A small network was trained on invented records. Each row is its activation on one of them, seen along a few directions.
Each row is followed by the record's values for the fields GIBI, PAFEL, GAF, PERO.
A field that a record lacks is written missing.
Other fields move the rows too, some of them a lot.
(in the rows, 500 means zero)
Strong random noise was added to every row along 5 fixed directions; ignore it. To show where, here is one row again and again, with new noise each time:
[655 664 382 312 508 437 328 635 577 600 240 293 416 568 513 620 658 448]
[511 328 427 661 526 383 566 823 492 218 869 473 668 799 457 394 525 473]
[542 591 595 459 522 553 536 554 632 510 387 369 492 508 324 466 350 364]
[606 642 402 570 696 651 316 230 753 744 287 301 465 678 679 568 915 567]
[558 432 192 491 417 467 399 729 546 404 859 526 535 724 719 506 869 324]
[466 419 450 464 466 501 396 606 459 474 470 558 625 623 466 364 399 540]
[681 708 502 446 548 483 577 666 745 477 498 185 360 543 393 650 630 209]

[586 567 570 422 480 382 543 744 474 409 442 384 460 491 305 586 352 351] : GIBI is dasop, PAFEL is las, GAF is sitid, PERO is livo
[512 634 582 644 610 601 565 297 633 503 494 465 403 501 551 538 651 501] : GIBI is missing, PAFEL is las, GAF is sitid, PERO is missing
[627 648 478 356 601 475 491 486 666 639 265 269 303 439 519 741 629 465] : GIBI is dasop, PAFEL is las, GAF is vesa, PERO is missing
[523 518 415 376 451 549 484 488 611 576 526 466 453 466 484 579 595 381] : GIBI is dasop, PAFEL is temat, GAF is sitid, PERO is missing
[286 321 459 260 455 613 284 469 363 601 238 744 725 523 397 292  81 654] : GIBI is pom, PAFEL is las, GAF is sitid, PERO is missing
[577 490 447 623 550 300 430 664 384 417 519 412 597 659 554 479 600 639] : GIBI is pom, PAFEL is las, GAF is vesa, PERO is livo
[407 280 420 533 459 407 612 604 410 322 677 681 596 506 444 428 376 668] : GIBI is pom, PAFEL is temat, GAF is sitid, PERO is missing
[443 466 366 655 330 612 572 456 469 428 965 730 508 429 702 334 642 255] : GIBI is pom, PAFEL is las, GAF is vesa, PERO is missing
[609 646 538 480 561 412 599 614 590 531 360 310 380 457 383 644 546 405] : GIBI is pom, PAFEL is temat, GAF is sitid, PERO is livo
[444 475 643 710 663 558 595 365 573 464 519 408 623 665 386 406 404 527] : GIBI is pom, PAFEL is las, GAF is sitid, PERO is livo
[463 434 610 420 553 406 599 542 477 446 396 511 526 450 266 500 187 623] : GIBI is dasop, PAFEL is las, GAF is sitid, PERO is zan
[546 546 493 436 572 614 792 494 886 491 728 321 333 397 305 760 541 219] : GIBI is pom, PAFEL is temat, GAF is sitid, PERO is missing
[619 602 514 582 559 476 290 510 506 567 397 279 522 651 634 493 742 496] : GIBI is dasop, PAFEL is temat, GAF is vesa, PERO is missing
[421 456 453 189 255 451 542 739 345 434 499 685 528 336 284 472  90 283] : GIBI is pom, PAFEL is las, GAF is sitid, PERO is livo
[604 508 532 395 427 285 521 837 408 370 475 414 512 485 355 530 337 493] : GIBI is dasop, PAFEL is temat, GAF is vesa, PERO is missing
[591 538 383 512 544 404 369 571 475 514 497 412 502 703 683 544 799 456] : GIBI is dasop, PAFEL is las, GAF is sitid, PERO is livo
[601 683 622 408 476 471 604 708 573 371 490 338 383 373 374 648 419 248] : GIBI is missing, PAFEL is las, GAF is vesa, PERO is missing
[473 350 454 685 536 378 476 681 292 354 680 562 687 735 523 384 473 653] : GIBI is pom, PAFEL is las, GAF is vesa, PERO is livo
[429 410 385 368 422 435 471 636 428 379 477 615 596 542 525 507 450 643] : GIBI is missing, PAFEL is temat, GAF is sitid, PERO is missing
[433 285 292 475 525 486 380 353 391 557 478 766 635 506 687 527 588 944] : GIBI is pom, PAFEL is las, GAF is vesa, PERO is missing
[459 431 559 613 461 447 498 445 366 470 571 621 518 369 534 391 444 639] : GIBI is dasop, PAFEL is temat, GAF is vesa, PERO is missing
[469 534 577 501 493 571 538 491 546 518 497 525 497 457 381 470 362 335] : GIBI is dasop, PAFEL is las, GAF is sitid, PERO is livo
[444 364 450 539 458 484 636 466 458 432 715 712 442 385 495 508 484 615] : GIBI is dasop, PAFEL is temat, GAF is sitid, PERO is missing
[537 599 405 392 393 547 595 563 520 466 605 524 368 335 541 555 514 279] : GIBI is pom, PAFEL is las, GAF is vesa, PERO is missing
[519 689 413 333 354 613 348 417 575 679 401 441 297 415 682 612 649 282] : GIBI is missing, PAFEL is las, GAF is vesa, PERO is missing
[458 458 539 501 623 642 556 224 704 662 350 485 416 412 515 606 453 603] : GIBI is dasop, PAFEL is las, GAF is vesa, PERO is missing
[539 522 494 338 448 442 610 658 591 432 622 455 435 409 397 565 343 310] : GIBI is pom, PAFEL is las, GAF is vesa, PERO is missing
[537 536 627 468 373 339 538 620 291 405 368 511 485 351 381 392 302 492] : GIBI is dasop, PAFEL is temat, GAF is sitid, PERO is missing
[354 364 408 640 549 640 578 190 563 551 702 761 540 377 640 460 559 634] : GIBI is pom, PAFEL is las, GAF is vesa, PERO is missing
[461 480 498 648 593 675 647 302 701 433 740 516 531 575 592 512 680 399] : GIBI is missing, PAFEL is las, GAF is sitid, PERO is missing
[508 559 546 350 551 397 481 641 488 445 291 333 525 603 341 579 356 581] : GIBI is missing, PAFEL is las, GAF is sitid, PERO is zan
[364 336 481 591 571 637 401 407 580 437 670 572 665 741 568 418 551 553] : GIBI is missing, PAFEL is las, GAF is sitid, PERO is missing
[468 354 570 223 507 368 460 713 389 452 254 513 600 500 229 523 106 710] : GIBI is dasop, PAFEL is las, GAF is sitid, PERO is missing
[512 474 428 389 560 448 477 416 541 611 332 479 471 478 474 626 547 705] : GIBI is pom, PAFEL is temat, GAF is sitid, PERO is zan
[429 543 658 573 426 538 498 424 332 474 421 615 518 400 451 368 303 598] : GIBI is missing, PAFEL is las, GAF is vesa, PERO is missing
[410 426 397 462 400 467 412 530 392 433 540 671 582 532 620 411 531 570] : GIBI is missing, PAFEL is temat, GAF is sitid, PERO is missing
[355 382 547 455 419 769 519 236 478 617 425 782 573 325 464 317 290 539] : GIBI is pom, PAFEL is temat, GAF is sitid, PERO is missing
[561 532 648 627 573 403 547 554 429 431 458 399 559 566 366 476 321 531] : GIBI is pom, PAFEL is las, GAF is vesa, PERO is livo
[410 359 584 508 542 535 597 435 512 510 557 663 566 468 379 483 350 598] : GIBI is dasop, PAFEL is las, GAF is sitid, PERO is livo
[484 445 431 290 341 379 404 638 283 508 449 670 515 390 483 463 288 573] : GIBI is pom, PAFEL is las, GAF is vesa, PERO is zan
[499 402 496 444 638 562 581 474 669 486 598 447 533 601 421 592 510 506] : GIBI is dasop, PAFEL is las, GAF is sitid, PERO is missing
[472 535 487 583 538 526 390 424 492 520 452 502 518 511 614 496 653 592] : GIBI is missing, PAFEL is las, GAF is vesa, PERO is missing
[461 460 359 652 497 538 136 318 336 670 470 631 617 713 906 367 913 693] : GIBI is missing, PAFEL is las, GAF is vesa, PERO is livo
[319 259 481 551 493 515 532 532 347 411 620 751 716 587 382 347 218 640] : GIBI is pom, PAFEL is las, GAF is sitid, PERO is livo

Here are new rows. What are their fields?
[280 295 541 527 524 605 348 333 429 521 355 707 664 646 541 309 251 755] : GIBI is missing, PAFEL is las, GAF is sitid, PERO is missing
[335 406 560 433 317 653 386 401 369 576 422 732 682 413 465 217 133 474] : GIBI is pom, PAFEL is temat, GAF is vesa, PERO is missing
[592 637 538 434 508 467 463 598 561 546 424 316 422 503 456 572 559 259] : GIBI is dasop, PAFEL is las, GAF is sitid, PERO is livo
[511 329 411 515 402 414 586 646 417 337 821 639 540 458 584 503 569 515] : GIBI is dasop, PAFEL is temat, GAF is vesa, PERO is missing
[534 538 433 466 546 554 514 351 639 610 587 468 387 462 609 616 745 417] : GIBI is dasop, PAFEL is las, GAF is sitid, PERO is zan
[603 620 611 615 468 441 688 591 543 363 629 413 362 327 397 547 441 336] : GIBI is dasop, PAFEL is temat, GAF is vesa, PERO is missing
[399 511 586 484 440 731 653 327 612 613 566 667 473 295 382 473 273 300] : GIBI is pom, PAFEL is las, GAF is vesa, PERO is livo
[726 708 376 377 489 218 302 839 400 444 403 186 383 683 629 709 828 514] : GIBI is missing, PAFEL is las, GAF is vesa, PERO is zan
[541 522 477 499 569 622 487 429 671 555 546 396 531 581 524 536 593 414] : GIBI is pom, PAFEL is las, GAF is vesa, PERO is missing
[522 518 296 583 510 563 451 368 542 564 638 555 438 531 753 522 899 511] : GIBI is pom, PAFEL is temat, GAF is sitid, PERO is missing
[544 595 677 508 429 455 427 466 271 553 218 491 465 320 419 369 290 599] : GIBI is dasop, PAFEL is temat, GAF is vesa, PERO is missing
[446 459 548 463 557 559 554 640 621 368 626 458 582 650 374 488 387 392] : GIBI is missing, PAFEL is las, GAF is sitid, PERO is missing
[607 527 402 314 486 420 380 674 480 508 373 397 516 567 511 585 516 510] : GIBI is pom, PAFEL is las, GAF is vesa, PERO is missing
[406 454 363 375 273 675 271 301 415 681 509 765 514 406 695 318 552 389] : GIBI is dasop, PAFEL is temat, GAF is sitid, PERO is missing
[447 376 497 547 575 540 366 531 429 466 509 481 723 724 505 363 428 616] : GIBI is pom, PAFEL is las, GAF is vesa, PERO is missing
[483 472 638 551 463 491 664 542 486 368 576 542 474 356 355 445 315 389] : GIBI is dasop, PAFEL is temat, GAF is sitid, PERO is missing
[569 507 568 505 660 503 482 574 645 450 444 301 541 675 407 511 511 468] : GIBI is dasop, PAFEL is las, GAF is sitid, PERO is missing
[486 432 420 534 419 455 464 460 413 540 577 606 487 474 609 467 521 605] : GIBI is pom, PAFEL is temat, GAF is vesa, PERO is missing
[562 515 436 479 455 388 575 716 403 373 594 512 462 461 476 528 467 497] : GIBI is pom, PAFEL is las, GAF is vesa, PERO is missing
[601 443 477 332 668 220 546 854 443 394 213 326 543 631 256 729 333 765] : GIBI is pom, PAFEL is las, GAF is sitid, PERO is livo
[437 479 594 559 550 511 593 450 466 399 518 477 592 517 368 386 339 526] : GIBI is pom, PAFEL is las, GAF is sitid, PERO is missing
[508 507 435 320 489 559 549 568 558 485 451 515 443 402 446 574 451 392] : GIBI is pom, PAFEL is las, GAF is sitid, PERO is missing
